Read these off the row that follows.
1) The entry just right of 116?
2) The fourth entry?
3) The entry just right of the centre entry?
4) The third entry from the right?
5) The entry just right of 75?
6) The first entry from the left?
7) The median entry?
[87, 116, 132, 112, 53, 75, 85, 131, 119, 99, 87, 108, 125, 85, 129]
1) 132
2) 112
3) 119
4) 125
5) 85
6) 87
7) 108

array([[107,  85, 118,  99, 123,  85,  88, 101, 107,  94,  94, 138],
       [117,  91,  84, 102, 102,  78, 115, 120,  79, 104, 129,  92],
       [122, 124, 106, 101, 123,  96, 131, 131,  97, 120, 122,  79],
       [117, 101,  68,  93,  85,  86, 120, 134,  97,  98, 105,  69],
       [115, 109, 106, 129, 130,  97, 111, 121, 105, 106, 129, 118],
       [123, 102,  77,  91,  95,  81, 107, 130, 105,  94, 100,  81],
       [103, 118, 103, 106,  93, 121, 114, 107, 113, 108, 114,  85],
       [ 87,  85,  68, 113,  88,  78,  80,  84,  73,  78, 113,  71],
       [ 82, 117, 129, 110,  95, 138,  83,  77, 112, 101,  96, 103],
       [111, 105,  78, 129, 119,  79, 101, 110,  75,  91, 150,  95],
       [ 94, 133,  88,  91,  84, 135, 117, 107, 142, 113,  94,  69],
       [ 84, 107, 105,  98,  84, 118,  95,  79,  91,  95, 117,  97],
       [109,  95,  84, 114, 106,  84,  87, 104, 105,  81, 105, 105],
       [ 82,  86,  73, 116,  92,  87,  80,  77,  73,  78, 117,  86],
       [110, 133,  90, 158,  94, 145, 110, 112, 137,  90, 158,  98]])
Indices start at 1.
Give the entry at row 1, column 3.
A: 118
Give the top-right entry.
A: 138
The bottom-left entry: 110
Give the entry at row 2, column 2.
A: 91
The entry in the bottom-right corner: 98
Give the entry at row 3, column 1.
A: 122
Give the entry in row 2 and column 1.
A: 117
The entry in the top-left corner is 107
Give the entry at row 1, column 2.
A: 85
Give the entry in row 3 and column 3.
A: 106

array([[ 95,  94,  99, 105, 117, 102, 110,  93, 112, 109,  94,  95,  89],
       [106,  86,  94,  94,  92, 103, 124, 114,  89, 101,  87, 111,  86],
       [ 96, 138, 114, 104,  91,  90,  35,  80, 105,  83, 138,  84, 147],
       [ 95, 130, 111, 104,  95,  92,  49,  82, 105,  89, 130,  86, 136],
       [ 82, 122, 111, 115, 131,  95,  63,  63, 133, 108, 120,  73, 118],
       [ 94,  97, 100, 105, 116, 101, 106,  91, 112, 109,  96,  94,  92],
       [ 83, 132, 115, 113, 120,  92,  46,  62, 127, 102, 131,  71, 134],
       [ 97, 109, 105, 101,  99,  97,  84,  92, 102,  99, 110,  94, 112],
       [ 87, 120, 110, 108, 115,  95,  66,  74, 119, 103, 120,  80, 121],
       [ 88, 121, 111, 105, 108,  94,  66,  76, 113, 102, 121,  82, 124],
       [ 97, 136, 113, 103,  89,  91,  39,  82, 103,  83, 136,  85, 144],
       [101, 113, 103, 102,  97,  97,  78,  96, 102,  91, 112,  96, 114]])
Counting starts at 1.
The entry in row 1 and column 3 -> 99
Give the entry in the top-right corner.
89
Give the entry at row 2, column 1.
106
The entry just right of the smallest entry: 80
The entry in row 3 and column 1 -> 96
The entry in row 1 and column 2: 94
Give the entry directly above the largest entry.
86
The entry in row 1 and column 1: 95
The entry directly below 117: 92
Give the entry in row 2 and column 2.
86
The entry in row 2 and column 3 -> 94
Give the bottom entry of the column that holds the largest entry.
114
Give the bottom entry of the column that holds the smallest entry.
78
Give the top entry of the column that holds the smallest entry.
110
The minimum is 35
The entry directly below 132 -> 109
Give the entry directly above the smallest entry.
124
The entry at row 3, column 3 is 114

grid = [ 93, 147, 103,  94, 111,  97, 116,  66,  87]
Read off the entry just left of 87.
A: 66
Read off the entry just left of 111.
A: 94
The entry just left of 66 is 116
The 1st entry from the right -> 87

a = [116, 148, 108,  96, 107,  92, 135, 130,  93]
Give the entry just left of 96.
A: 108
The entry just right of 96 is 107
Give the entry just left of 107.
A: 96

arr =
 82   93  101  107   94  102  108  107
 85   90  100  106   97  108   87  102
113   78   87  110  125  102   83  114
130  113   97  145   75   88   97  104
 71   85   99  108  109   93   83  110
 65   81   94   89  109   89   73  122
140  113  109   84   96   98  117  118
 82  163  128   76   73  141  103  101
113   92  127  121  114  121  115   92
 72   83  102   92  107   90   77  125
The entry directly below the smallest entry -> 140
Give the last entry of the smallest entry's row.
A: 122
The largest entry in the last row is 125
The entry just left of the largest entry is 82
The entry just right of the smallest entry is 81
Give the second entry on the main diagonal.
A: 90
The second largest entry is 145
Give the entry just right of 78.
A: 87
Give the top-left entry.
A: 82
Give the minimum.
A: 65
The 5th entry from the end, reading row by row is 92
The top-right entry: 107
The entry directly below the largest entry -> 92
The entry directly above the largest entry is 113
The top entry of the column that holds the largest entry: 93
Give the third entry, reading row by row.
A: 101
Give the 3rd entry on the diagonal from the top-right corner.
A: 102
The smallest entry in the last column is 92
The entry just right of 75 is 88
Give the smallest entry in the last row.
A: 72
The entry directly below 118 is 101
Give the 3rd entry from the end, reading row by row.
A: 90
Give the entry directly above 98.
A: 89
Give the entry just left of 118.
A: 117

M =
[[112  71  62 117  88  82 130 126 135 128 100  81  98 103  75  83]
 [ 91 124 128  88 103 114  73  76  73  78  95 112 100 101 113 115]
 [ 96 115 129  86 113 118  63  84  69  80 100 122  98 113 111 114]
 [ 77 119 109 106  50  87  69  89 110  72  91  66  93  94 117 130]
 [ 91  76 103  86 114  93  79 112  85  89 105 112  92  96 101  87]
 [117  71  78 102 152  99 150 126 112 129 112 122 108  93  85  71]
 [ 77 111 131 104  93  85  82  99  98  74  84  96  97  87 100 109]
 [109  76  69 113  91  86 123 120 127 121 100  85  98 103  80  86]
 [ 76 109 132 105  93  83  81 100  99  73  84  96  96  87  99 109]
 [114 111 113  68 113 129  97  77  52 107 123 130 106  90 133  79]
 [105 125 130  79 113 126  94  81  63  95 119 127 110  90 140  99]]
The entry just right of the smallest entry -> 87
The last entry in the row that holds the smallest entry -> 130
The entry directly below the largest entry: 93
The entry in the bottom-left corner is 105
The largest entry -> 152
Find the second largest entry.
A: 150
The last entry, reading row by row is 99
Find the first entry of the largest entry's row.
A: 117
Find the top entry of the column that holds the smallest entry.
A: 88
Find the 3rd entry on the main diagonal.
A: 129
The smallest entry in the last column -> 71
Find the largest entry in the last row.
A: 140
Find the fifth entry from the end, reading row by row.
A: 127
The smallest entry in the first column: 76
Find the minimum.
A: 50
Find the largest entry in the first row.
A: 135
Find the entry directly below 74.
A: 121
The entry just left of the largest entry is 102
The first entry in reading order -> 112
The third entry on the diagonal from the top-right corner is 113
Find the second entry on the diagonal from the top-right corner.
A: 113
The entry in the top-right corner: 83
Find the entry just right of 92.
A: 96
The smallest entry in the last row: 63
Find the entry just right of 121.
A: 100
Find the entry directly above the smallest entry.
A: 113
The third entry in reading order -> 62
Find the bottom entry of the column that holds the largest entry.
A: 113

data =
59,54,136,64,119,78,115
80,91,125,64,131,53,142
121,80,70,132,48,142,61
121,93,81,121,72,129,47
69,120,114,87,119,66,129
Indices start at 1.
What is the entry directly above 93?
A: 80
The entry directly below the smallest entry: 129
What is the median entry?
A: 91
The top-right entry is 115
What is the entry in row 1 and column 1?
A: 59
The entry just right of 69: 120
What is the entry in row 1 and column 3?
A: 136
The entry in row 2 and column 1 -> 80
What is the entry in row 3 and column 1?
A: 121
What is the entry at row 2, column 3?
A: 125

[152 165 111 101  90 105 104  78  95 106  85 109]
The largest entry -> 165
The entry just right of 105?
A: 104

Questions about the array below.
1) Find the last entry in the row that holds the largest entry.
2) Find the smallest entry in the first row.
3) Find the bottom entry of the column that holds the largest entry.
4) Find the entry directly above 102.
5) Find the top-left entry.
6) Find the 3rd largest entry.
7) Find the entry just right of 84.
8) Find the 4th entry, reading row by row.
[[118 137  96  83 147 125  78  74  75  93  84  64  75  49 136 129]
 [107 115  96  64 129 124  77  62  65 102  97  60  73  38 128 123]]
1) 129
2) 49
3) 129
4) 93
5) 118
6) 136
7) 64
8) 83
